Each row below holds a small network's activations on one input, seen along a few directions.
Each table varies a few parts of the input and shows all the possible inputs, shuffled.
Descriptions start from the smaller parts, as in this example, which fits no table here: one of 5 places around a ring, together with either a single point or one of 9 places along a line or (one of 2 separate values, together with one of 6 places along a line).
Shared parts are said once, and a part with two or three values counts as separate values.

Other details of the inputs shift rows strongly along two fixed directions, in all tables alike. That doesn't count.

A family of inputs:
r1: [ 16 -21 -16   4  -3  -6 -19  -2  -6  -9 -25 -13   9]
r2: [  5 -27 -31   0  -8   5  -1  -7   2   3 -12 -17  -4]
r3: [  7 -24 -20  -3  -2 -14 -14  -1   9 -18 -17 -11  -8]
r4: [ -2 -25 -16  -5  -5  -8  -3  -3   9 -13 -20  -6   5]
r5: [ 10 -23 -23  -2 -11  -4 -16 -11  10 -18 -17   1  -6]
r6: [-36   0 -11 -15 -33   1  11   1  -9  10  14  21  17]
r7: [-11  27  27   0  -1   4   8  10 -14  19  18   2  -1]
r8: [ 37  15  24  16  35   2  -7  -3   7 -12  11 -13 -25]
r9: [ -7  29  15  -2   9   7  13   5 -13  13  22  14  11]
r10: [ 14 -21 -21   0  -2  -4 -13  -2  -2 -20 -20 -10   5]
r11: [ 32   5  22  22  32   6 -14  -9  15 -11  21  -2 -26]
r12: [ -2  32  14  -2   3   0  17   3 -10  10  16  13  -1]
r13: [-14  25  20  -3   8   4  19  -1   1  10  11  14  -6]
r14: [  5 -30 -15   1   3  -5  -8  -3   9 -18 -22  -7   2]
r15: [-31  10 -11 -20 -30  -4  16   5 -15  11   4   9  23]
r16: [-37   5  -6 -15 -20   3  15  13  -8  13   0   8  31]
r17: [-11  33  19  -3   0  -1  15   9  -6  12  21   6  -5]
r18: [-6 31 28  1  2  6 15  6 -6 18  2  6 -2]
r19: [-35   6   0 -10 -27   0  12  11 -12  21  -6   3  28]
r20: [ 10 -27 -22  -1   1  -7 -12  -7   0 -19 -17  -4   1]
r21: [-14  22  20  -2   8   2  12   3  -6   9  27   9  -7]
r22: [ 38  10  19  20  44   2  -7 -14   4 -11  12   2 -20]
r23: [-7 26 28  1  0  4 17  7 -8 20  9  5  4]
r24: [  7 -21 -18  -3  -8  -4 -17   3  -9  -4 -23  -9  17]
r25: [ 35   3  26  20  31   7  -3 -11  19 -11  12   2 -24]
r26: [-42  -2  -8 -17 -19   0  15   8  -5  14   3  14  28]
r27: [-41  -5  -7 -13 -28   5  12   7   1  13  10  18  26]
r28: [-40  14  -9 -21 -32  -3  11  10  -8  10   0   2  13]
r29: [-42   1  -7 -13 -21  -2  17   5  -4  13   3  12  24]
r30: [  5 -16 -23  -2  -6  -5 -11  -2  -3 -13 -17  -8  14]
r31: [-13  17  19   1  -2   7   7   2   0   9  32  13  -8]
r32: [ 38   8  30  22  39   8  -9   1   4  -1  -2  -8 -10]
r33: [  8 -23 -18   0   2  -4 -20   5   4 -17 -16 -18   7]
r34: [  0 -26 -25  -6  -1  -7 -12  -4  -1 -12 -13   0  13]
r35: [-10  28  15  -5   4  -3  19  -1  -9  12  22  20  -4]
r36: [ -9  20  21  -1  -2   4   9  -1   3  10  32  12 -10]
r37: [  6 -12 -23  -7 -10  -5  -9  -3   0 -15 -25  -7   3]
r38: [  1  29  24  -1   1   2  12   2 -16  18  14   8   1]
r39: [ 10 -16 -17  -3 -14 -11 -11   2  -6  -5 -26  -8   5]
r40: [ 10 -29 -33   8   1   7  -8  -8   3   1 -13 -19  -2]
r41: [  6 -26 -18  -1  -1 -11  -5  -2  12 -16 -25  -6  -1]
r42: [  3 -26 -19   0   2  -9 -18  -3   7 -17 -13 -13   0]
r43: [ 32   7  22  17  45   3 -12  -4   8 -10  16  -5 -21]
r44: [ 12 -31 -22   2  -2  -1 -20  -8   8 -17  -9   1   6]
r45: [  3 -19 -12  -5 -16 -10 -15   5  -2  -5 -22 -19   4]
r46: [ 10 -20 -23  -5  -1  -8 -12 -10   4 -18 -23  -4  -5]
r47: [-16  16  21   2  -1  10  17   1   3  11  24  20   0]
r48: [-6 18  6  5 14 20 18  0 -8 30 29  5 -3]
r49: [-42  -3 -10 -16 -31   1   4   8  -2  13  18  13  19]
r50: [  6 -21 -19   1  -3  -6 -18   2   4 -17 -17 -19   5]
r51: [ -7  22  27   4   3   7  14   9 -10  17   8   5   4]
r52: [ 36   6  25  21  32   5  -2  -8  20 -10  10   5 -28]
r53: [ -6  25  26   1   7   5   3  11 -12  19  18   1   4]
r54: [ 10 -32 -32   5  -2   8  -6  -6   1  -1 -14 -17  -6]
r55: [ 12 -28 -34   4  -5   2  -4  -6   5   0 -17 -16 -10]
r56: [-17  30  19  -7   4   1  13   1  -3  11  21  10 -11]
r57: [  5 -18 -11   0 -12  -8  -6   6   2  -5 -31 -12   6]
r58: [-40   2 -10 -17 -38  -6  10   7   0  12  14  14   9]
r59: [-11  34  26  -3  -3   3   8   8 -10  19  12   2  -7]
r60: [  8 -22 -16   4   2  -2 -10   1   8 -16 -24 -14  10]
r61: [ 43   8  21  19  32   5  -8 -16  11 -12  18   6 -27]
r62: [ -2 -23 -18  -7  -8 -11 -11  -2   6 -14 -12 -11  -1]
r63: [ 40   7  20  24  36   7 -11 -15  10 -12  19   6 -22]
r64: [ 35  13  24  18  37   5  -9  -1   4 -13  11 -11 -24]
r65: [-38   5 -23 -16 -30  10  22   0 -10  29   4   3   6]
r66: [  7 -13 -17  -6 -15  -6 -13  -1  -6  -6 -31  -9   4]
r67: [-40   3  -6 -16 -33   3  15   2   4  11   2  17  12]
r68: [-9 26 17 -6  5  0 18 -4 -9 12 24 17 -1]
r69: [  9 -17 -16  -1  -2  -3  -8   0  10 -18 -32 -13   0]
r70: [  1 -21 -15  -1  -6  -1  -4   4   4 -14 -23 -10  10]
r71: [-11  17  21   7   5   9  13  -2   6  11  24  17   1]
r72: [ 46  13  27  21  36   5 -10  -5  -6  -5   2  -5 -20]
r73: [-41   5  -9 -19 -37  -1   7   4   1  11  11  13   6]
r74: [ 37  14  23  18  36   2   2  -1  11 -11  -1  -5 -21]
r75: [-4 24 15  0 -2  2 13 -4 -1 11 27 24 -8]
r76: [  2 -19 -13   1 -10  -8 -19   5  -3  -5 -20 -19   8]
r77: [ 40  16  29  19  31  -2 -11   1   3  -3   3 -12 -28]
r78: [  1 -20 -16  -4  -9  -5  -3   2   6 -13 -24 -12  10]
Description of these inputs: one of 6 places along a line, together with either a single point or (one of 3 separate values, together with one of 4 places along a line).
Question: Changing only the place on the line of 6 turns r16 into r70. The same change can be made to r32. Which row results?
Answer: r51
Question: Changing only the place on the line of 6 turns r26 into r13. The same change can be made to r43. Which row results?
Answer: r56
Question: Start at r71 and move only the place on the line of 4, one step at a time. The first step leads to r29. Which rows follow, in order?
Answer: r60, r19
Question: Which other rows does r21 become when the choice among 3 separate values takes its other values? List them by row number.
Answer: r14, r20

A family of inputs:
r79: [ 44  -4   8  17  30   2 -13 -14  13 -19  -1 -11 -37]
r80: [ 0  9  5  0  7  2  5 -4  1  0 10  8 -1]
r81: [-2  2  1  4  1  7  8 -2  2  7  9  4 -2]
r82: [ 28 -17   0   9  10  -7 -22  -1   7 -21 -17 -15  -7]
r83: [ 0  7  6  3  1  4  0  2 -7 11  5 -4  1]
r84: [-20 -13 -13 -11 -22  -7  -6   3   1  -3  -3   5  11]
r85: [-16  -8 -16 -10 -16  -5   3   4  -9   3 -13  -1  15]
r86: [-3  0 -2  1 -3  5  1  1 -2  7 11  2  0]
r87: [ -7  -3 -11  -3  -8   3   6  -3  -3   5   3   5   6]
r88: [-3  9  9 -1  3  2  5  4  0  3  0  0  2]
r89: [ 3 11 13  2  8  0  3 -5  2 -1 11 13 -4]
r90: [-10   2  -1  -5  -9  -2  -2   6  -5   2  -1  -4   8]
r91: [-2  7  7  1  3  0  1  3 -6  6  6 -4  1]
r92: [-14  -3  -5  -4  -7   1   4   0   4   0   1   5   5]
r93: [-7  3  1 -2 -1  1 -1  1  1  0 10  4  0]
r94: [-6  0 -1 -1  0  1  1  1 -1  3 12  2  0]
r95: [ 12 -34 -31  -1  -8  -5 -17  -3   0 -13 -35 -16   7]
r96: [ 6 16 16  3  7 -1  5  2 -4  0  4  6 -1]
r97: [-10  -4  -7  -4 -11   3   4   3  -4  10  -8  -3   9]
r98: [ 19 -26 -13   5   8  -4 -14  -1   8 -15 -26 -18  -3]
r99: [ 5 17 12  2 11  2  5  2 -5  2  4  3 -1]
r100: [  6  19  10   1   3  -1   5   1  -2   8   4  -2 -14]
r101: [ 4 14 20  3  6  0  5  4  1  1  3  3 -2]
r102: [ 4 10  7  3 11  3  7 -5 -1  3 14  7 -4]
r103: [-10  -3  -4  -1  -3   1   7   0   3   3   4   3   2]
r104: [-22 -14 -12 -10 -21  -5   0   1   5  -3  -8   7  11]
Question: Changing only one part turns r92 into r88. The same change can be made to r94. Which row results?
Answer: r91
Question: What do these inputs look like to the network?
Answer: one of 2 separate values, together with either a single point or (one of 3 separate values, together with one of 4 places along a line)
Question: Which other rows does r96 become when the choice among 2 separate values takes its other values? List them by row number.
Answer: r89
Question: Which other rows does r103 become when the place on the line of 4 takes its other values? List them by row number.
Answer: r81, r92, r104
